A small network was shown many inputs. Here are its activations along a few directions, one row for each input.
In each table, some parts of the input vary, and every possible input appears once, in random order.
Descriptions start from the smaller parts, as in this example, which fits no table here: one of 2 separate values, together with either a single point or one of 9 places along a line or (one of 4 places along a line, together with one of 8 places around a ring).
Shared parts are said once, and a part with two or three values counts as separate values.

Other details of the inputs vary at random and push rows far along two fixed directions, the same in every table; ignore that.
These rows show it; all are for the same input, with only those details redrawn:
[ 17  12 -24 -42 -27 -21 -11  18  -7 -44 -20 -20]
[ 22  14 -13 -51 -38 -41 -11  41 -27 -75 -49 -31]
[-74 -18 -16   0  69  -8  16  -4   0  37  12  13]
[-94 -24 -13  11  92  -3  20 -14   5  55  25  20]
[ 12  11 -29 -34 -19 -12 -12   3   8 -24  -3 -15]
[ 35  18 -54 -32 -37  23 -28 -37  51  12  47  -8]
[ 59  24 -59 -37 -60  24 -37 -39  55   1  47 -15]
[-50  -9  -5 -18  39 -32  12  26 -25 -11 -25  -4]

Rows:
r1: [-51 -29   7  43  63  23   3 -16 -38  49   0   9]
r2: [ 41  20 -54 -32 -41  19 -28 -37  48   4  43 -10]
r3: [  8  -8   0  13 -22  22  -8  15 -49 -22 -45 -15]
r4: [ 39   1  27  27 -17  33   4 -32  46  31  49  13]
r5: [-74 -13  33  32  75  -9  36  -6  17  35  42  18]
r6: [ 25   8  33 -17 -30 -52  18  36  -4 -47 -50  20]
r7: [  1  -4 -39  32  19  40 -29 -64  19  72  57  22]
r8: [ 48  10 -51 -19 -47   6 -37 -37   8   3   0   7]
r9: [-35 -12  13   1  14  16  18  40 -38 -25 -28 -29]
r10: [  3   5   4  18 -18  59  16 -35  66  37  74  -3]
r11: [ 66  18  42  -7 -55 -41   2  34  -9 -71 -35   0]
r12: [-18 -14  13  13  26 -34   2  12 -26  25 -47  40]
r13: [ 49   2 -13  36 -34  75 -23 -54  40  77  44  26]
r14: [-18   1  14 -12  20 -36   6  45 -49 -56 -38 -27]
r15: [ 66  16  27  -3 -48 -43 -21  36 -49 -53 -68   1]
r16: [-46 -16  19  10  51   2  15  23 -40 -14 -13 -28]
r17: [ 27  -6  33  28  -5   2  -9  10 -34  10 -34   7]
r18: [-42  -8  50  20  36  -7  36  19  -9  -9   7 -14]
r19: [-51 -25  63  48  43   9  51  22  -6  28 -10  28]
r20: [ 33  26  -7 -29 -47 -14   3  -7  47 -24  19  -3]
Q: What do these inputs look like to the network?
A: one of 4 places along a line, together with one of 5 places around a ring
Q: Changing only the place on the line of 4 turns r16 into r14. The same change can be made to r18. Which row results?
A: r5
Q: Which other rows does r9 become when the place on the ring of 5 takes its other values? List them by row number.
A: r3, r10, r13, r19
Q: Which other rows does r8 become when the place on the ring of 5 takes its other values? List them by row number.
A: r2, r6, r12, r20
